A small network was trained on invented records. Each row is its activation on one of them, seen along a few directions.
Each row is followed by the record's values for the fields FIFI, LIK, FUD, LEVUM, FIMI.
A field that a record lacks is left out.
Other fields move the rows too, some of them a lot.
(in the rows, 500 means zero)
Random noise pushes rows far along 13 fixed directions. That doesn't count. These rows show it; they differ only by the noise:
[696 632 788 611 608 268 478 806 502 544 489 543 478 433 463 552 448 393
 625 460 514 398 355 561 382 539 336 517 606 588 345 690 642 582]
[389 603 428 584 441 518 513 374 353 679 546 570 509 487 657 353 648 480
 570 418 681 533 729 510 261 358 485 564 453 422 670 486 235 642]
[365 565 353 412 412 500 253 436 544 417 614 695 559 364 665 373 670 443
 363 438 524 491 599 531 428 567 555 638 611 312 386 394 525 283]
[628 693 436 426 719 350 482 692 401 587 580 597 586 239 567 450 550 335
 458 401 678 357 377 507 454 274 416 604 634 148 490 598 474 422]
[585 555 418 443 783 541 364 354 773 297 397 432 690 455 697 319 687 471
 546 407 642 641 334 314 703 832 666 387 458 462 393 498 506 327]
[448 398 494 556 427 492 444 514 513 481 481 543 397 568 456 580 497 534
 436 636 442 537 515 600 578 445 443 420 452 566 439 544 584 442]
[379 662 434 513 327 506 537 412 417 408 482 692 461 450 528 437 426 493
 584 398 427 554 669 384 363 604 713 717 539 537 520 433 370 507]
[526 478 674 514 272 425 655 298 355 511 669 745 430 608 752 286 578 435
 404 355 444 633 787 637 399 351 728 706 378 518 458 503 287 473]
[485 707 679 379 567 424 405 469 458 696 501 796 562 575 521 369 547 538
 413 514 366 444 639 285 486 629 381 502 555 459 436 557 434 711]
[291 319 534 435 332 615 561 387 352 714 530 619 365 696 442 531 537 669
 323 694 382 535 778 526 622 281 318 327 360 557 526 509 393 631]
[414 349 529 637 363 533 519 481 567 339 516 341 357 476 564 546 547 484
 678 452 505 559 493 615 431 561 419 381 520 707 397 513 481 453]
[594 435 558 306 624 487 438 678 494 606 664 461 502 302 560 474 556 480
 403 478 471 381 424 513 621 495 325 491 644 287 333 557 558 464]
[387 523 424 368 724 546 356 478 625 468 327 619 619 563 414 519 605 588
 349 654 539 501 423 304 814 525 350 194 437 459 393 532 601 394]
[696 550 600 422 564 380 483 605 419 510 578 658 521 364 571 417 466 447
 410 397 508 474 483 572 580 420 745 721 472 369 382 534 543 378]
[365 431 432 314 636 608 565 706 542 627 551 535 627 488 561 412 679 556
 329 607 714 583 552 368 671 465 245 448 494 278 425 579 553 394]

[303 524 287 701 557 504 282 603 550 605 438 499 429 464 468 504 640 529
 638 624 723 515 453 497 326 485 246 458 537 428 581 548 547 558] => FIFI: kiv / LIK: fitug / FUD: kofe / LEVUM: gema / FIMI: musud
[427 426 579 584 517 372 443 353 574 418 546 830 310 668 590 291 590 486
 454 528 438 652 446 487 607 376 513 563 390 458 400 616 475 464] => FIFI: nase / LIK: fitug / FUD: kofe / LEVUM: fas
[557 499 721 486 626 496 299 625 395 690 415 539 686 418 556 402 666 605
 493 379 809 428 654 627 528 377 645 431 272 623 415 454 526 493] => FIFI: nase / LIK: fitug / FUD: kofe / LEVUM: fas / FIMI: sepu
[343 440 360 651 444 606 463 414 446 546 380 466 377 515 428 494 492 643
 693 523 578 577 593 469 449 501 587 492 375 621 608 445 401 612] => FIFI: kiv / LIK: fitug / FUD: kofe / LEVUM: gema / FIMI: musud
[448 552 444 527 417 528 627 528 382 654 472 562 472 616 395 561 393 546
 461 628 450 539 634 472 437 463 465 577 486 479 633 527 466 620] => FIFI: kiv / LIK: nem / FUD: mato / LEVUM: gema / FIMI: musud
[496 589 290 571 517 427 598 511 429 367 413 491 500 466 394 711 397 349
 422 597 584 446 363 613 524 102 470 401 488 379 678 555 487 340] => LEVUM: gema / FIMI: musud
[493 343 852 148 504 575 802 698 507 457 687 544 665 454 674 304 643 524
 345 280 593 551 621 374 709 485 444 527 465 492 192 513 483 338] => LEVUM: gema / FIMI: sepu
[474 623 351 484 771 502 236 210 504 437 273 574 449 352 413 474 504 602
 681 418 440 378 358 224 702 535 624 223 449 524 483 437 333 602] => FIFI: kiv / LIK: fitug / FUD: kofe / LEVUM: fas / FIMI: sepu
[494 571 604 593 626 499 380 557 504 591 366 391 572 476 435 534 537 551
 666 462 676 411 455 459 433 455 437 341 414 651 600 510 462 681] => LEVUM: fas / FIMI: musud
[623 338 514 384 599 510 414 420 570 562 698 585 385 459 685 253 571 547
 420 476 395 632 449 440 701 652 672 713 476 284 378 542 473 485] => FIFI: nase / LIK: nem / FUD: mato / LEVUM: gema / FIMI: musud
[492 672 749 655 671 414 714 290 536 453 188 655 682 893 518 369 587 468
 570 456 692 661 569 393 544 389 528 219 193 789 591 627 352 592] => FIFI: kiv / LIK: gozi / FUD: mato / LEVUM: gema / FIMI: musud
[547 670 403 521 563 506 375 618 593 620 486 390 777 524 593 537 652 419
 388 612 717 504 529 517 317 648 368 494 570 401 638 501 611 479] => LEVUM: gema / FIMI: sepu
[604 321 538 392 704 530 186 447 566 766 735 273 317 293 604 404 634 547
 574 489 344 301 318 516 562 602 152 343 703 283 437 540 431 793] => FIFI: nase / LIK: fitug / FUD: kofe / LEVUM: gema
[600 625 661 553 523 344 465 304 441 601 475 639 506 647 478 498 520 452
 441 498 361 374 515 508 405 375 393 340 485 560 547 521 418 686] => LEVUM: gema / FIMI: sepu
[474 790 610 768 414 227 366 590 482 289 403 860 455 447 499 418 461 357
 704 314 596 501 464 538 184 481 723 796 519 633 420 532 568 416] => FIFI: nase / LIK: fitug / FUD: kofe / LEVUM: fas
[586 663 625 349 746 529 642 662 497 529 384 520 874 438 537 351 600 538
 510 286 849 515 534 262 556 550 674 542 372 494 465 454 489 428] => LEVUM: fas / FIMI: musud
[406 377 673 584 531 456 527 471 674 549 620 526 390 700 655 321 720 493
 558 544 536 642 440 398 449 557 124 392 505 532 444 656 448 663] => LEVUM: gema
[240 509 369 621 470 489 459 305 615 310 367 709 440 693 451 466 599 537
 511 578 550 629 461 334 534 407 443 368 387 584 532 488 472 436] => LEVUM: fas
[439 790 517 518 653 428 411 560 539 345 344 559 812 371 579 442 663 371
 590 278 879 421 465 416 363 411 552 420 481 527 519 453 460 359] => LEVUM: fas / FIMI: sepu
[495 784 475 573 390 287 407 295 451 485 503 808 419 639 458 582 404 322
 368 624 172 388 519 528 315 438 341 473 692 425 573 570 462 593] => FIFI: nase / LIK: fitug / FUD: kofe / LEVUM: fas
[753 338 496 451 636 615 483 417 560 624 583 126 476 418 580 469 472 573
 591 469 450 512 381 505 613 695 641 502 474 466 603 476 428 671] => LEVUM: gema / FIMI: musud
[466 388 563 612 402 479 221 533 535 570 571 540 344 472 503 440 529 583
 579 516 423 482 524 656 386 624 521 627 518 566 396 464 613 561] => FIFI: kiv / LIK: fitug / FUD: kofe / LEVUM: fas / FIMI: musud
[413 443 491 570 302 616 328 684 465 642 433 564 499 547 409 519 434 719
 493 633 543 622 743 557 441 749 773 794 358 663 511 403 690 517] => FIFI: kiv / LIK: fitug / FUD: kofe / LEVUM: gema / FIMI: musud
[612 290 745 392 321 571 561 642 514 543 600 358 511 575 464 606 416 591
 359 565 336 495 595 655 585 628 540 532 469 684 378 459 682 480] => LEVUM: gema / FIMI: musud
[370 499 326 412 280 549 582 691 627 299 644 491 555 459 531 589 479 392
 344 590 457 581 497 500 404 670 395 711 731 365 441 467 691 230] => LEVUM: fas
[540 439 732 359 457 588 563 616 423 623 562 272 522 378 419 594 435 599
 610 375 398 305 560 436 459 600 356 373 597 676 426 428 455 720] => LEVUM: fas
[584 559 330 645 705 421 213 184 506 376 417 447 425 271 554 408 589 448
 753 252 572 344 290 559 449 393 709 379 486 453 516 383 342 488] => FIFI: kiv / LIK: fitug / FUD: kofe / LEVUM: fas / FIMI: musud
[620 423 483 276 666 650 370 640 474 789 502 407 613 425 407 509 458 721
 366 619 457 458 549 364 741 738 589 537 458 388 465 446 623 598] => FIFI: nase / LIK: nem / FUD: mato / LEVUM: gema / FIMI: musud
[685 694 652 366 385 548 637 592 242 730 527 339 651 356 467 636 314 500
 522 385 386 302 758 538 315 605 618 581 604 586 600 416 378 721] => FIFI: kiv / LIK: fitug / FUD: kofe / LEVUM: gema
[245 240 308 456 254 583 274 627 544 460 711 650 347 426 526 469 611 593
 297 625 535 573 555 631 528 385 509 768 498 321 407 395 697 247] => LEVUM: gema
[168 534 243 509 513 499 521 417 530  72 427 680 242 256 412 474 421 451
 773 325 487 494 277 246 608 343 511 501 605 442 400 481 348 333] => FIFI: sokir / LIK: gozi / FUD: mato / LEVUM: fas / FIMI: sepu

Which values does each new row have?
[243 538 415 457 447 601 315 802 675 430 544 521 573 333 513 415 626 581
 630 449 666 547 498 260 337 902 375 721 682 485 352 418 679 430] => LEVUM: gema / FIMI: sepu
[507 667 465 690 593 368 579 665 657 209 395 532 521 438 544 468 505 346
 747 390 684 629 285 377 377 670 528 609 580 558 406 614 582 340] => FIFI: kiv / LIK: nem / FUD: mato / LEVUM: gema
[550 393 269 347 555 676 675 410 432 565 532 312 378 413 375 583 285 622
 514 578 335 515 414 299 735 493 639 558 493 344 699 461 354 645] => LEVUM: fas
[431 539 441 661 464 484 590 328 625 394 467 507 427 678 582 435 540 442
 606 548 505 682 447 391 412 577 456 491 470 561 638 576 386 588] => LEVUM: gema
[708 492 564 432 532 426 455 250 573 515 597 676 533 677 681 327 558 468
 252 553 353 640 512 498 652 555 771 630 374 389 520 517 475 468] => LEVUM: fas / FIMI: sepu
[892 461 786 433 666 422 189 520 585 552 571 345 722 344 703 387 655 474
 453 281 560 361 456 757 528 722 761 487 459 567 264 403 660 389] => FIFI: kiv / LIK: fitug / FUD: kofe / LEVUM: gema / FIMI: musud
[442 281 396 419 372 616 481 543 507 517 704 372 374 367 561 471 524 566
 487 492 465 521 508 531 508 532 512 662 567 388 479 418 504 470] => LEVUM: fas / FIMI: sepu
[553 406 473 554 542 540 587 602 504 688 526 569 415 646 474 379 438 634
 473 654 579 721 494 406 589 510 679 822 304 397 673 586 533 631] => LEVUM: gema / FIMI: musud
[701 568 806 401 531 439 558 444 341 507 463 411 487 371 385 598 301 510
 630 271 308 233 460 508 538 395 639 382 503 698 481 448 369 704] => LEVUM: gema / FIMI: musud
[465 363 529 385 275 566 407 509 381 436 752 289 446 144 632 536 562 438
 555 224 487 265 575 739 331 356 510 535 665 480 408 309 394 416] => LEVUM: gema / FIMI: sepu
[582 488 562 475 618 487 564 476 590 451 611 207 644 391 709 464 714 318
 562 323 685 402 382 594 375 429 216 250 630 438 492 524 395 468] => LEVUM: gema / FIMI: musud
[544 573 659 715 721 291 500 371 598 276 357 615 351 529 515 390 531 402
 800 331 549 517 217 409 535 385 470 315 434 655 405 658 390 558] => FIFI: nase / LIK: fitug / FUD: kofe / LEVUM: fas
[358 608 320 653 416 422 420 624 440 413 443 601 487 412 431 610 508 411
 532 526 650 458 501 604 303 347 444 552 572 464 509 492 586 330] => FIFI: nase / LIK: nem / FUD: mato / LEVUM: fas / FIMI: musud
[548 349 418 734 339 443 346 531 402 513 518 476 197 427 397 635 355 542
 610 593 389 495 463 761 432 417 665 638 461 590 513 502 585 515] => FIFI: nase / LIK: nem / FUD: mato / LEVUM: gema / FIMI: sepu
[391 394 296 423 467 516 573 407 617 398 689 431 423 520 601 527 610 353
 341 611 421 511 366 523 521 370 122 369 697 228 524 555 469 382] => LEVUM: gema / FIMI: musud
